Each row below holds a small network's activations on one input, seen along a few directions.
Each table varies a few parts of the input and shows all the possible inputs, shuffled.
A made-up example of a description, with smaller parts first: one of 3 separate values, together with either a single point or one of 11 places along a line or (one of 6 places along a line, together with one of 8 places around a ring).
Shared parts are said once, and a part with two or three values counts as separate values.
(in the rows, 128 means zero)

Other details of the inputs vary at random and push rows far along two fixed directions, the same in every table; ignore that.

Table:
r1: [140 154 100  96 175 109  91 162 179 197 138 101]
r2: [153 216 144 109 120 134 114 121 129 144 133 136]
r3: [ 79 153 140 124 106 148 104  91 128 157 129 132]
r4: [104 162 136 132 107 155  95  93 135 151 119 130]
r5: [130 216 167 123  69 133 118 135 141 164 136 116]
r6: [ 87 161 169 123  88 181 117  66 119 174 125 125]
r7: [116 120 133 121 124 156 105  87 157 148 132 112]
r8: [126 122 150 162  71 121 182  72  64  92  87 140]
r9: [143  22  58 147 191  79 176 203 123  22 130 138]
r10: [116 168 132 131 101 154  95  81 133 154 119 127]
r11: [148 214 137 122 110 146 111 138 138 134 149 147]
r12: [130  74  79  78 210 137  65 182 189 164 177 115]
r13: [129 229 152 126  98 161 121 118 109 163 144 153]
r14: [158  23  81 143 194  94 161 212 119  59 125 138]
r15: [ 87  91  82 102 192 136  73 124 189 162 149 119]
r16: [ 92 163 165 124  74 165 120  52 121 168 136 115]
r17: [121 141 161  99 100 157  90 136 144 143 169 117]
r18: [129 159  94 101 156  99  92 166 190 178 160 112]
r19: [151 117 144 164 106  87 197 174  83  91  89 140]
r20: [156  54 120 127 184 125 122 158 146 128 165 115]
r21: [127  90  65 109 202 146  78 112 182 172 137 116]
r22: [ 85 138 151 118 104 156 112  73 135 158 136 120]
r23: [126  27 100 143 182 109 141 152 140  67  95 137]
r24: [112 161 146 149  85 156 137  77  82 146  94 141]
r25: [136  95 193 159  59 124 209 129  50  82 105 125]
r26: [108 112 103 110 166 163  86  97 170 181 142 113]
r27: [149  98 120 102 175 144  64 146 201 160 195  96]
r28: [101 183 135 128  87 152 105  65 115 167 127 131]
r29: [137  88  96 122 164 132 102 105 166 131 122 115]
r30: [162  73  66 144 182  63 164 207 138  62 124 155]
r31: [144 137  61 108 201 124  82 191 195 164 157 137]
r32: [171 120 106 134 182  97 162 160 100  94 100 154]
r33: [ 89 132 104 115 160 158  77 116 159 177 131 131]
r34: [189  76  81 119 215  54 148 191 148  80  94 120]
r35: [164  63  78 127 191  37 167 196 144  93 103 114]
r36: [110 192 150 124  72 174 106 127 130 127 160 119]
r37: [148 169 161 163  74 103 203 133  51  63 107 170]
r38: [129 156 141 114 108 154  93 149 153 137 171 118]
r39: [141  97 216 167  48 112 212 106  42  65 131 132]
r40: [154 143  67 105 186 117  74 193 209 143 161 132]
r41: [127 132 156 107 102 150 102 129 157 150 163  98]
r42: [135  60 170 154  80  90 211 140  67  52 113 124]
r43: [140 196 155 111  99 113 115 136 149 170 125 101]
r44: [137 134 166 164  61 136 171  74  70  91  78 137]
r45: [126  72 167 159  96 128 185 102  87  64  80 139]
r46: [132 210 149 100 111 107 118 110 129 178 135 113]
r47: [169 112 112 129 178  82 162 162 109 114  90 127]
r48: [ 77 167 166 127  90 181 111  78 117 176 123 131]
r49: [104 140 154  94 101 145  99 128 134 155 179 120]
r50: [ 96 162 129 134 120 161  99  92 122 172 117 136]
r51: [129 105  61 113 196 142  76 112 175 174 130 119]
r52: [ 86 177 166 127  79 170  99  84 129 160 122 130]
r53: [154 171 170 150  83  91 204 117  45  75  93 156]
r54: [142  32  77 142 182  94 153 121 130  83 104 128]
r55: [138  78 154 164  89  93 207 161  59  36 120 147]
r56: [113  81 105 155 142 103 151 121 101  89  93 145]
r57: [110 159 156 150  71 161 163 132  72  96 129 139]
Each input here is: one of 3 separate values, together with either one of 5 places along a line or one of 6 places around a ring or one of 8 places around a ring.
Changing only the choice among 3 separate values turns r23 into r48. The same change can be made to r43. Which row results?
> r1
Changing only the choice among 3 separate values turns r36 into r9. The same change can be made to r7. Which row results?
> r16
Start at r33 and move only the place on the ring of 8, one step at a time. The first step leads to r48. Which rows follow, in order?
> r6, r26, r21, r51, r24, r50
Change only the place on the ring of 6 in r35. List by row number the other rows that result.
> r18, r30, r37, r46, r53
Change only the choice among 3 separate values in r55. List by row number the other rows that result.
> r14, r38

Table:
r58: [122  30  94 166 147  76 199 167  93  36  72 144]
r59: [140 144  94  93 191  93 101 191 176 178 151 115]
r60: [104 191 137 127  79 135 110 105 135 152 120 123]
r61: [112 221 149 127  90 131 135 131 100 172 118 140]
r62: [135 185  92 106 154 118  96 127 158 168 135 129]
r63: [153 121  88  94 189 105  77 147 209 166 142  99]
r64: [109 117  95 116 171 134  96  98 152 173 116 117]
r65: [135 149  90 118 158 124  93 122 173 152 117 118]
r66: [ 99 165 214 147  12 152 169 101  72 117 139 122]
r67: [ 75 167 190 159  34 172 160  61  58 127 109 152]
r68: [104  76  89 105 185 157  76 137 174 151 168 122]
r69: [116 145 156 167  61 131 168 116  79  70 100 156]
r70: [148 201 177 119  74 136 134 119 108 145 160 123]
r71: [145 132 104 112 164 154  78 136 179 134 156 119]
r72: [118 175 163 116  77 121 117 117 141 153 135 108]
r73: [ 90 172 210 141  20 133 169  94  79 131 117 118]
r74: [150 136  96  95 186 116  95 200 173 166 177 118]
r75: [152 158 112  96 160  95 108 147 163 162 148 112]
r76: [130  96 117 105 167 143  89 119 162 172 160 104]
r77: [187  11 102 146 186  82 177 161 117  57 100 126]
r78: [145 144  61 108 198 124  83 150 177 143 152 142]
r79: [130 126  84 116 183 152  80 104 166 158 129 133]
r80: [163  83 134 164 139  95 212 205  54  33 100 165]
r81: [153  20 133 155 159  69 202 136  82  68  71 124]
r82: [ 97 145 183 124  67 161 127  92 109 160 155 115]
r83: [113 179 165 127  65 165 108 112 125 126 152 129]
r84: [107 112  95 122 172 157  88  99 151 161 133 133]
r85: [ 78 159 145 128  91 150 120  79 115 170 118 124]
r86: [183  65 112 159 157  89 198 178  79  18 110 158]
r87: [ 83 132  94 118 141 156  88 129 167 149 153 134]
r88: [133 169 169 112  97 135 121  79 128 177 120 107]
r89: [168  36 127 161 125  71 195 185 100  21 107 132]
r90: [120 205 185 161  37 164 151  71  80 112 102 148]
r91: [126  76  85 100 210 158  67 127 179 159 161 119]
r92: [104  93  87 104 171 152  77 157 184 137 175 120]
r93: [114 221 182 155  47 149 171 121  52 127 109 168]
r94: [187  48 127 160 140  82 188 167 108  36 100 128]
r95: [172  31 119 162 160 114 184 141  82  34  87 149]
r96: [100 102 120 104 155 121 100 124 162 175 143 104]
r97: [119 183 143 125 101 148 114  68 121 175 105 122]
Changing only one part turns r88 into r97. The same change can be made to r96. Which row results?
> r85
Changing only one part turns r63 into r71. The same change can be made to r75. Which row results?
> r86
What is each input in this table made of?
> one of 5 places around a ring, together with either one of 2 separate values or one of 6 places around a ring
Change only the place on the ring of 5 in r81. List by row number the other rows that result.
> r64, r76, r84, r91
Change only the choice among 2 separate values in r78. List by row number the other rows that result.
> r93

Table:
r98: [121  59 118 145 148 103 162 135 114  96  96 126]
r99: [162  90 129 143 151  91 178 166  93  80 101 142]
r100: [120 190 105  89 146 145  54 139 191 200 185 107]
r101: [142 141  99 115 158 120 108 153 157 151 155 121]
r102: [118  68 102 150 147 111 155 137 109  88 104 146]
r103: [120 135 121 112 148 166  76 106 172 166 158 114]
r104: [140 152  76 112 181 114  85 130 175 157 126 126]
r105: [108 142 111 111 145 170  77 113 160 164 150 127]
r106: [116 236 194 125  37 165 129  95  99 176 141 122]
r107: [150  74  80 111 193  94 121 203 174  96 144 127]
r108: [128  90 129 126 141 130 121 117 142 136 127 111]
r109: [150 140 163 144 105 103 181 132  71  93 109 142]
r110: [115 145 188 167  39 154 187  84  38  78  96 152]
r111: [145  50 148 156 114  97 187 120  82  63  90 130]
r112: [123 200 193 140  39 143 152 116  83 133 127 128]
r113: [108  97 113 120 145 121 125 118 140 138 125 116]
r114: [114 251 185 129  43 159 127  68  99 177 106 133]
r115: [147  55  95 132 180 119 126 136 146  89 129 129]
r116: [118  67 106 153 148 114 156 140 109  90  99 147]
r117: [117 178 104  83 152 141  54 152 204 189 191 114]
What is each input in this table made of?
> one of 2 separate values, together with either a single point or one of 4 places along a line or one of 5 places around a ring
Changing only the choice among 2 separate values turns r116 into r102. The same change can be made to r107. Which row results?
> r117
